A small network was trained on invented records. Each row is its activation on one of them, seen along a few directions.
After each row come some of the record's fields: Tade, Vara, Nuki, Tubam, Vud.
A field that a record lacks is written absent.
The largest differences between rows may come from other fields.
(in the rows, 500 means zero)
Strong random noise was added to every row along 4 fixed directions; ignore it. To show where, here is one row again and again, with new noise each time:
| 537 | 293 | 461 | 507 | 605 | 412 | 455 | 415 | 624 | 425 | 449 | 365 | 588 | 630 | 341 | 684 | 452 | 533 | 633 | 374 | 588 | 483 | 438 | 553 | 397 |
| 446 | 365 | 489 | 562 | 596 | 459 | 461 | 334 | 603 | 464 | 448 | 435 | 574 | 528 | 402 | 583 | 418 | 483 | 500 | 420 | 532 | 501 | 573 | 555 | 497 |
| 554 | 336 | 506 | 574 | 596 | 522 | 539 | 605 | 517 | 601 | 483 | 500 | 384 | 564 | 547 | 382 | 613 | 627 | 335 | 440 | 687 | 411 | 449 | 566 | 360 |
| 560 | 247 | 487 | 565 | 599 | 502 | 518 | 563 | 549 | 553 | 489 | 472 | 403 | 597 | 491 | 432 | 603 | 615 | 379 | 399 | 703 | 422 | 388 | 566 | 354 |
| 421 | 369 | 486 | 559 | 613 | 468 | 418 | 460 | 560 | 576 | 475 | 480 | 552 | 576 | 483 | 534 | 522 | 546 | 419 | 440 | 591 | 444 | 542 | 597 | 479 |
| 565 | 421 | 492 | 524 | 576 | 428 | 549 | 293 | 641 | 331 | 401 | 341 | 592 | 511 | 303 | 684 | 314 | 458 | 689 | 407 | 475 | 552 | 576 | 491 | 434 |

| 448 | 575 | 552 | 551 | 535 | 516 | 537 | 480 | 426 | 571 | 460 | 509 | 437 | 453 | 525 | 406 | 491 | 555 | 389 | 529 | 484 | 512 | 603 | 501 | 463 | | (Tade m1; Vara p1; Nuki y9; Tubam j3; Vud c3)
| 501 | 560 | 519 | 490 | 474 | 615 | 481 | 704 | 363 | 637 | 579 | 618 | 386 | 508 | 630 | 363 | 636 | 583 | 346 | 594 | 514 | 419 | 430 | 512 | 485 | | (Tade m2; Vara p1; Nuki y8; Tubam j3; Vud c1)
| 431 | 383 | 468 | 554 | 605 | 402 | 440 | 431 | 602 | 510 | 468 | 455 | 586 | 551 | 446 | 554 | 436 | 498 | 489 | 451 | 566 | 523 | 533 | 584 | 530 | | (Tade m1; Vara p3; Nuki y9; Tubam j2; Vud c1)
| 412 | 351 | 470 | 509 | 581 | 427 | 359 | 599 | 416 | 616 | 556 | 472 | 508 | 674 | 521 | 570 | 639 | 629 | 476 | 467 | 638 | 426 | 331 | 592 | 359 | | (Tade m1; Vara p1; Nuki y1; Tubam j3; Vud c3)
| 599 | 332 | 457 | 452 | 403 | 528 | 470 | 531 | 526 | 410 | 549 | 583 | 469 | 508 | 537 | 406 | 636 | 467 | 451 | 437 | 574 | 484 | 280 | 511 | 538 | | (Tade m2; Vara absent; Nuki absent; Tubam absent; Vud c2)
| 506 | 592 | 530 | 475 | 501 | 533 | 552 | 659 | 367 | 598 | 514 | 504 | 368 | 595 | 534 | 519 | 598 | 614 | 470 | 541 | 520 | 467 | 439 | 449 | 323 | | (Tade m2; Vara p1; Nuki y7; Tubam j3; Vud c3)
| 647 | 355 | 505 | 452 | 477 | 505 | 547 | 627 | 553 | 430 | 488 | 524 | 407 | 510 | 522 | 394 | 572 | 560 | 490 | 451 | 593 | 490 | 356 | 470 | 443 | | (Tade m1; Vara absent; Nuki absent; Tubam absent; Vud c1)
| 391 | 608 | 575 | 622 | 534 | 562 | 550 | 409 | 412 | 600 | 470 | 547 | 382 | 406 | 544 | 349 | 465 | 507 | 299 | 533 | 477 | 497 | 658 | 479 | 494 | | (Tade m1; Vara p1; Nuki y9; Tubam j1; Vud c3)
| 537 | 616 | 539 | 473 | 424 | 550 | 575 | 428 | 510 | 412 | 476 | 512 | 480 | 369 | 477 | 517 | 390 | 430 | 564 | 581 | 366 | 569 | 594 | 464 | 595 | | (Tade m2; Vara p3; Nuki y8; Tubam j3; Vud c1)
| 512 | 620 | 552 | 548 | 446 | 615 | 586 | 463 | 432 | 481 | 517 | 584 | 445 | 362 | 545 | 410 | 492 | 407 | 459 | 549 | 411 | 507 | 601 | 435 | 565 | | (Tade m2; Vara p2; Nuki y8; Tubam j1; Vud c2)
| 648 | 396 | 477 | 474 | 516 | 422 | 513 | 526 | 609 | 409 | 481 | 422 | 539 | 589 | 388 | 555 | 501 | 519 | 683 | 402 | 539 | 526 | 377 | 527 | 440 | | (Tade m1; Vara p3; Nuki y9; Tubam j2; Vud c2)
| 470 | 487 | 515 | 460 | 517 | 518 | 425 | 596 | 454 | 525 | 573 | 465 | 502 | 622 | 491 | 600 | 570 | 546 | 537 | 510 | 503 | 453 | 407 | 503 | 480 | | (Tade m2; Vara p2; Nuki y8; Tubam j2; Vud c1)
| 444 | 698 | 543 | 479 | 479 | 478 | 598 | 256 | 552 | 317 | 457 | 388 | 573 | 411 | 353 | 710 | 216 | 379 | 705 | 526 | 314 | 592 | 704 | 435 | 527 | | (Tade m2; Vara p3; Nuki y8; Tubam j1; Vud c1)
| 443 | 644 | 496 | 500 | 606 | 391 | 436 | 503 | 517 | 507 | 443 | 400 | 666 | 545 | 475 | 656 | 397 | 528 | 668 | 550 | 463 | 498 | 618 | 563 | 497 | | (Tade m1; Vara p1; Nuki y1; Tubam j2; Vud c1)
| 571 | 669 | 495 | 476 | 604 | 393 | 535 | 684 | 551 | 564 | 397 | 402 | 593 | 524 | 530 | 569 | 466 | 579 | 625 | 542 | 515 | 476 | 616 | 554 | 410 | | (Tade m1; Vara p2; Nuki y9; Tubam j1; Vud c1)
| 541 | 597 | 541 | 478 | 451 | 507 | 535 | 462 | 435 | 434 | 527 | 435 | 447 | 517 | 362 | 648 | 417 | 453 | 635 | 481 | 435 | 556 | 459 | 371 | 416 | | (Tade m2; Vara p3; Nuki y7; Tubam j2; Vud c3)
| 547 | 541 | 527 | 568 | 461 | 573 | 570 | 540 | 493 | 562 | 487 | 635 | 398 | 413 | 679 | 247 | 583 | 515 | 325 | 524 | 536 | 468 | 540 | 485 | 581 | | (Tade m1; Vara absent; Nuki absent; Tubam absent; Vud c2)
| 694 | 872 | 549 | 391 | 458 | 447 | 570 | 780 | 406 | 550 | 409 | 467 | 500 | 487 | 631 | 563 | 518 | 569 | 696 | 610 | 440 | 480 | 561 | 444 | 358 | | (Tade m1; Vara absent; Nuki absent; Tubam absent; Vud c3)
| 492 | 518 | 543 | 504 | 469 | 510 | 516 | 345 | 531 | 382 | 473 | 527 | 522 | 436 | 479 | 480 | 412 | 415 | 473 | 513 | 429 | 512 | 553 | 446 | 586 | | (Tade m2; Vara absent; Nuki absent; Tubam absent; Vud c1)
| 484 | 666 | 521 | 398 | 481 | 419 | 426 | 436 | 503 | 432 | 417 | 470 | 648 | 515 | 433 | 708 | 401 | 436 | 739 | 542 | 360 | 541 | 574 | 436 | 534 | | (Tade m1; Vara absent; Nuki absent; Tubam absent; Vud c3)
| 585 | 528 | 502 | 452 | 561 | 405 | 571 | 566 | 527 | 497 | 432 | 321 | 474 | 604 | 409 | 640 | 458 | 604 | 683 | 434 | 541 | 485 | 467 | 495 | 259 | | (Tade m1; Vara p2; Nuki y9; Tubam j1; Vud c3)
| 592 | 541 | 540 | 527 | 513 | 591 | 646 | 723 | 413 | 638 | 554 | 523 | 308 | 505 | 632 | 322 | 635 | 646 | 325 | 574 | 602 | 408 | 412 | 445 | 352 | | (Tade m2; Vara p2; Nuki y8; Tubam j2; Vud c1)
| 521 | 530 | 526 | 563 | 508 | 541 | 631 | 545 | 351 | 566 | 531 | 524 | 260 | 476 | 556 | 337 | 570 | 591 | 328 | 550 | 539 | 474 | 512 | 435 | 358 | | (Tade m2; Vara p1; Nuki y2; Tubam j3; Vud c3)
| 698 | 572 | 529 | 439 | 467 | 527 | 650 | 522 | 490 | 367 | 495 | 460 | 464 | 467 | 448 | 550 | 495 | 496 | 667 | 496 | 432 | 535 | 439 | 422 | 427 | | (Tade m2; Vara p2; Nuki y8; Tubam j3; Vud c2)
| 604 | 418 | 496 | 538 | 474 | 516 | 572 | 593 | 534 | 478 | 471 | 532 | 413 | 455 | 602 | 356 | 541 | 548 | 408 | 480 | 598 | 485 | 436 | 489 | 498 | | (Tade m1; Vara absent; Nuki absent; Tubam absent; Vud c1)
| 612 | 508 | 465 | 449 | 490 | 443 | 470 | 675 | 557 | 552 | 470 | 504 | 605 | 556 | 533 | 467 | 557 | 530 | 595 | 482 | 519 | 470 | 438 | 602 | 496 | | (Tade m1; Vara p3; Nuki y9; Tubam j1; Vud c2)
| 520 | 569 | 538 | 521 | 550 | 489 | 584 | 632 | 429 | 624 | 458 | 451 | 421 | 524 | 515 | 450 | 539 | 621 | 487 | 521 | 593 | 453 | 476 | 458 | 350 | | (Tade m1; Vara p1; Nuki y9; Tubam j2; Vud c3)
| 597 | 298 | 471 | 465 | 489 | 518 | 518 | 500 | 488 | 352 | 595 | 423 | 410 | 606 | 332 | 590 | 516 | 530 | 595 | 421 | 572 | 507 | 248 | 420 | 361 | | (Tade m2; Vara p1; Nuki y8; Tubam j3; Vud c1)
| 493 | 456 | 477 | 479 | 456 | 541 | 474 | 477 | 472 | 438 | 554 | 521 | 513 | 504 | 443 | 539 | 558 | 455 | 537 | 472 | 497 | 502 | 371 | 487 | 562 | | (Tade m2; Vara p1; Nuki y8; Tubam j2; Vud c2)
| 482 | 851 | 557 | 541 | 489 | 551 | 666 | 386 | 489 | 421 | 417 | 510 | 472 | 281 | 491 | 473 | 288 | 412 | 533 | 641 | 275 | 605 | 838 | 378 | 553 | | (Tade m2; Vara p1; Nuki y7; Tubam j3; Vud c1)
| 444 | 543 | 473 | 437 | 488 | 480 | 411 | 417 | 518 | 404 | 506 | 412 | 637 | 519 | 384 | 739 | 421 | 406 | 650 | 487 | 414 | 511 | 515 | 510 | 558 | | (Tade m2; Vara p2; Nuki y8; Tubam j1; Vud c1)
| 471 | 551 | 468 | 515 | 533 | 475 | 476 | 591 | 536 | 626 | 482 | 542 | 570 | 491 | 575 | 388 | 578 | 572 | 439 | 536 | 533 | 479 | 555 | 582 | 522 | | (Tade m1; Vara p1; Nuki y9; Tubam j3; Vud c2)
| 236 | 239 | 419 | 472 | 533 | 460 | 196 | 449 | 423 | 571 | 649 | 521 | 563 | 746 | 431 | 726 | 658 | 512 | 473 | 441 | 540 | 447 | 269 | 564 | 509 | | (Tade m2; Vara p1; Nuki y8; Tubam j3; Vud c3)
| 439 | 548 | 536 | 488 | 454 | 511 | 469 | 475 | 370 | 492 | 572 | 479 | 469 | 557 | 449 | 641 | 516 | 478 | 515 | 513 | 451 | 501 | 425 | 456 | 460 | | (Tade m2; Vara p3; Nuki y8; Tubam j2; Vud c3)
| 481 | 327 | 499 | 525 | 457 | 551 | 444 | 528 | 438 | 548 | 538 | 615 | 415 | 485 | 644 | 321 | 621 | 507 | 283 | 474 | 583 | 506 | 373 | 513 | 554 | | (Tade m1; Vara absent; Nuki absent; Tubam absent; Vud c3)
| 548 | 412 | 456 | 462 | 474 | 488 | 486 | 419 | 549 | 359 | 545 | 456 | 529 | 551 | 395 | 640 | 505 | 420 | 674 | 446 | 442 | 527 | 374 | 464 | 500 | | (Tade m2; Vara p2; Nuki y8; Tubam j1; Vud c2)
| 837 | 538 | 523 | 455 | 500 | 476 | 759 | 654 | 484 | 367 | 481 | 319 | 329 | 504 | 397 | 467 | 456 | 597 | 659 | 471 | 563 | 502 | 412 | 370 | 264 | | (Tade m2; Vara p2; Nuki y2; Tubam j2; Vud c1)
| 605 | 322 | 474 | 563 | 547 | 476 | 586 | 525 | 588 | 474 | 477 | 477 | 376 | 492 | 474 | 377 | 504 | 528 | 443 | 455 | 623 | 516 | 448 | 506 | 431 | | (Tade m1; Vara p3; Nuki y9; Tubam j2; Vud c1)
| 355 | 301 | 444 | 511 | 522 | 545 | 380 | 407 | 508 | 552 | 602 | 559 | 497 | 565 | 485 | 496 | 559 | 493 | 360 | 498 | 560 | 471 | 373 | 533 | 548 | | (Tade m2; Vara p1; Nuki y8; Tubam j3; Vud c1)
| 542 | 405 | 508 | 506 | 543 | 463 | 537 | 564 | 495 | 567 | 495 | 438 | 459 | 533 | 469 | 491 | 544 | 590 | 503 | 456 | 597 | 480 | 417 | 479 | 357 | | (Tade m1; Vara p2; Nuki y9; Tubam j3; Vud c3)
| 512 | 599 | 523 | 555 | 594 | 483 | 575 | 632 | 487 | 609 | 432 | 502 | 460 | 481 | 584 | 370 | 521 | 594 | 382 | 553 | 578 | 457 | 592 | 544 | 430 | | (Tade m1; Vara p1; Nuki y9; Tubam j1; Vud c1)
| 413 | 612 | 400 | 353 | 513 | 374 | 177 | 644 | 560 | 617 | 490 | 562 | 879 | 627 | 634 | 679 | 597 | 485 | 662 | 535 | 441 | 481 | 519 | 674 | 711 | | (Tade m1; Vara absent; Nuki absent; Tubam absent; Vud c2)
| 660 | 764 | 485 | 359 | 540 | 461 | 583 | 882 | 399 | 577 | 472 | 405 | 500 | 654 | 520 | 671 | 541 | 687 | 764 | 583 | 518 | 406 | 456 | 477 | 239 | | (Tade m2; Vara p1; Nuki y8; Tubam j3; Vud c1)
| 459 | 506 | 521 | 561 | 571 | 470 | 616 | 336 | 628 | 448 | 411 | 417 | 481 | 393 | 433 | 467 | 320 | 477 | 485 | 454 | 480 | 540 | 684 | 514 | 494 | | (Tade m1; Vara p2; Nuki y9; Tubam j1; Vud c1)
| 276 | 637 | 474 | 476 | 494 | 448 | 303 | 443 | 518 | 558 | 510 | 521 | 736 | 535 | 556 | 654 | 414 | 451 | 562 | 549 | 416 | 493 | 713 | 555 | 700 | | (Tade m2; Vara absent; Nuki absent; Tubam absent; Vud c1)
| 639 | 447 | 517 | 545 | 512 | 510 | 661 | 489 | 501 | 456 | 452 | 456 | 317 | 405 | 469 | 386 | 475 | 516 | 494 | 478 | 525 | 549 | 494 | 417 | 361 | | (Tade m1; Vara p2; Nuki y9; Tubam j3; Vud c3)

Here are new rows. What are their fields?
| 494 | 461 | 486 | 479 | 386 | 534 | 398 | 502 | 442 | 510 | 536 | 563 | 478 | 490 | 538 | 498 | 536 | 461 | 497 | 484 | 459 | 478 | 401 | 455 | 583 | | (Tade m2; Vara absent; Nuki absent; Tubam absent; Vud c3)
| 479 | 337 | 493 | 575 | 498 | 536 | 560 | 284 | 544 | 355 | 551 | 488 | 393 | 473 | 390 | 522 | 407 | 406 | 465 | 457 | 485 | 557 | 459 | 432 | 509 | | (Tade m2; Vara p3; Nuki y8; Tubam j2; Vud c1)
| 655 | 395 | 460 | 417 | 452 | 527 | 499 | 639 | 491 | 462 | 534 | 477 | 505 | 632 | 488 | 592 | 651 | 531 | 635 | 473 | 530 | 452 | 269 | 512 | 425 | | (Tade m2; Vara p2; Nuki y8; Tubam j1; Vud c2)
| 383 | 462 | 464 | 520 | 581 | 459 | 396 | 439 | 615 | 629 | 466 | 498 | 614 | 481 | 542 | 451 | 473 | 484 | 409 | 523 | 529 | 500 | 603 | 596 | 612 | | (Tade m1; Vara p2; Nuki y9; Tubam j2; Vud c1)
| 491 | 527 | 506 | 518 | 431 | 642 | 530 | 661 | 414 | 630 | 560 | 631 | 382 | 480 | 683 | 283 | 717 | 538 | 302 | 590 | 577 | 447 | 444 | 527 | 525 | | (Tade m2; Vara p1; Nuki y8; Tubam j1; Vud c2)
| 307 | 669 | 476 | 470 | 485 | 470 | 312 | 401 | 475 | 539 | 569 | 550 | 714 | 525 | 492 | 693 | 485 | 392 | 552 | 541 | 356 | 510 | 602 | 576 | 691 | | (Tade m2; Vara p3; Nuki y8; Tubam j2; Vud c2)
| 364 | 597 | 503 | 566 | 595 | 465 | 442 | 461 | 522 | 569 | 428 | 488 | 611 | 502 | 494 | 541 | 425 | 511 | 479 | 531 | 474 | 475 | 722 | 572 | 534 | | (Tade m1; Vara p1; Nuki y9; Tubam j1; Vud c1)
| 464 | 392 | 446 | 546 | 600 | 424 | 435 | 525 | 583 | 579 | 498 | 486 | 506 | 574 | 496 | 493 | 519 | 540 | 451 | 477 | 604 | 477 | 515 | 575 | 473 | | (Tade m1; Vara p3; Nuki y9; Tubam j2; Vud c1)
| 520 | 535 | 505 | 485 | 542 | 423 | 442 | 563 | 547 | 519 | 475 | 436 | 610 | 558 | 423 | 575 | 460 | 510 | 596 | 505 | 513 | 483 | 543 | 537 | 474 | | (Tade m1; Vara p3; Nuki y9; Tubam j1; Vud c1)
| 679 | 424 | 538 | 490 | 566 | 454 | 611 | 572 | 537 | 424 | 463 | 358 | 444 | 552 | 429 | 517 | 480 | 597 | 629 | 446 | 590 | 457 | 401 | 487 | 315 | | (Tade m1; Vara p2; Nuki y1; Tubam j1; Vud c1)
| 720 | 580 | 538 | 492 | 484 | 464 | 700 | 477 | 588 | 337 | 386 | 381 | 497 | 406 | 379 | 486 | 293 | 469 | 684 | 497 | 423 | 559 | 560 | 435 | 414 | | (Tade m1; Vara p3; Nuki y9; Tubam j1; Vud c1)
| 418 | 558 | 469 | 465 | 530 | 503 | 389 | 529 | 465 | 547 | 552 | 467 | 567 | 577 | 489 | 666 | 525 | 496 | 510 | 500 | 497 | 446 | 497 | 550 | 487 | | (Tade m2; Vara p2; Nuki y8; Tubam j1; Vud c1)
| 649 | 758 | 542 | 444 | 497 | 504 | 641 | 635 | 448 | 452 | 474 | 413 | 441 | 486 | 483 | 593 | 454 | 528 | 681 | 594 | 395 | 482 | 562 | 397 | 362 | | (Tade m2; Vara p2; Nuki y8; Tubam j1; Vud c1)
| 327 | 590 | 545 | 581 | 521 | 486 | 451 | 297 | 477 | 537 | 477 | 490 | 573 | 424 | 457 | 529 | 356 | 407 | 434 | 496 | 440 | 568 | 715 | 516 | 604 | | (Tade m1; Vara p3; Nuki y9; Tubam j2; Vud c3)
| 478 | 503 | 503 | 532 | 428 | 604 | 530 | 490 | 435 | 478 | 566 | 588 | 421 | 426 | 539 | 382 | 591 | 452 | 369 | 515 | 484 | 492 | 434 | 491 | 562 | | (Tade m2; Vara p1; Nuki y8; Tubam j1; Vud c2)
| 610 | 372 | 506 | 525 | 581 | 474 | 520 | 656 | 499 | 518 | 487 | 422 | 458 | 601 | 508 | 519 | 576 | 625 | 563 | 453 | 644 | 402 | 401 | 556 | 313 | | (Tade m1; Vara p2; Nuki y1; Tubam j1; Vud c1)
| 576 | 602 | 555 | 495 | 451 | 543 | 619 | 542 | 377 | 480 | 531 | 507 | 329 | 469 | 486 | 529 | 502 | 508 | 558 | 562 | 447 | 516 | 461 | 380 | 382 | | (Tade m2; Vara p3; Nuki y8; Tubam j3; Vud c3)
| 619 | 678 | 537 | 500 | 499 | 489 | 665 | 479 | 488 | 461 | 396 | 395 | 435 | 427 | 443 | 494 | 375 | 509 | 626 | 549 | 450 | 549 | 562 | 406 | 352 | | (Tade m1; Vara p1; Nuki y9; Tubam j1; Vud c3)
| 277 | 498 | 513 | 619 | 607 | 472 | 411 | 442 | 533 | 672 | 480 | 599 | 568 | 443 | 620 | 357 | 485 | 482 | 227 | 548 | 538 | 498 | 705 | 630 | 678 | | (Tade m1; Vara p3; Nuki y9; Tubam j2; Vud c1)
| 470 | 772 | 485 | 400 | 436 | 461 | 342 | 770 | 426 | 681 | 518 | 631 | 680 | 504 | 698 | 521 | 664 | 560 | 526 | 603 | 451 | 418 | 572 | 584 | 655 | | (Tade m2; Vara absent; Nuki absent; Tubam absent; Vud c2)
| 405 | 369 | 491 | 597 | 602 | 441 | 510 | 300 | 629 | 444 | 436 | 454 | 566 | 433 | 442 | 471 | 369 | 430 | 423 | 447 | 512 | 556 | 612 | 548 | 580 | | (Tade m1; Vara p2; Nuki y9; Tubam j1; Vud c1)
| 363 | 625 | 489 | 429 | 599 | 409 | 267 | 775 | 404 | 811 | 498 | 530 | 661 | 652 | 610 | 602 | 631 | 624 | 524 | 547 | 517 | 381 | 521 | 637 | 492 | | (Tade m1; Vara p2; Nuki y9; Tubam j3; Vud c3)
| 404 | 514 | 503 | 482 | 519 | 505 | 398 | 651 | 423 | 627 | 580 | 545 | 487 | 592 | 547 | 561 | 634 | 563 | 402 | 524 | 578 | 395 | 413 | 576 | 481 | | (Tade m2; Vara p3; Nuki y8; Tubam j1; Vud c1)
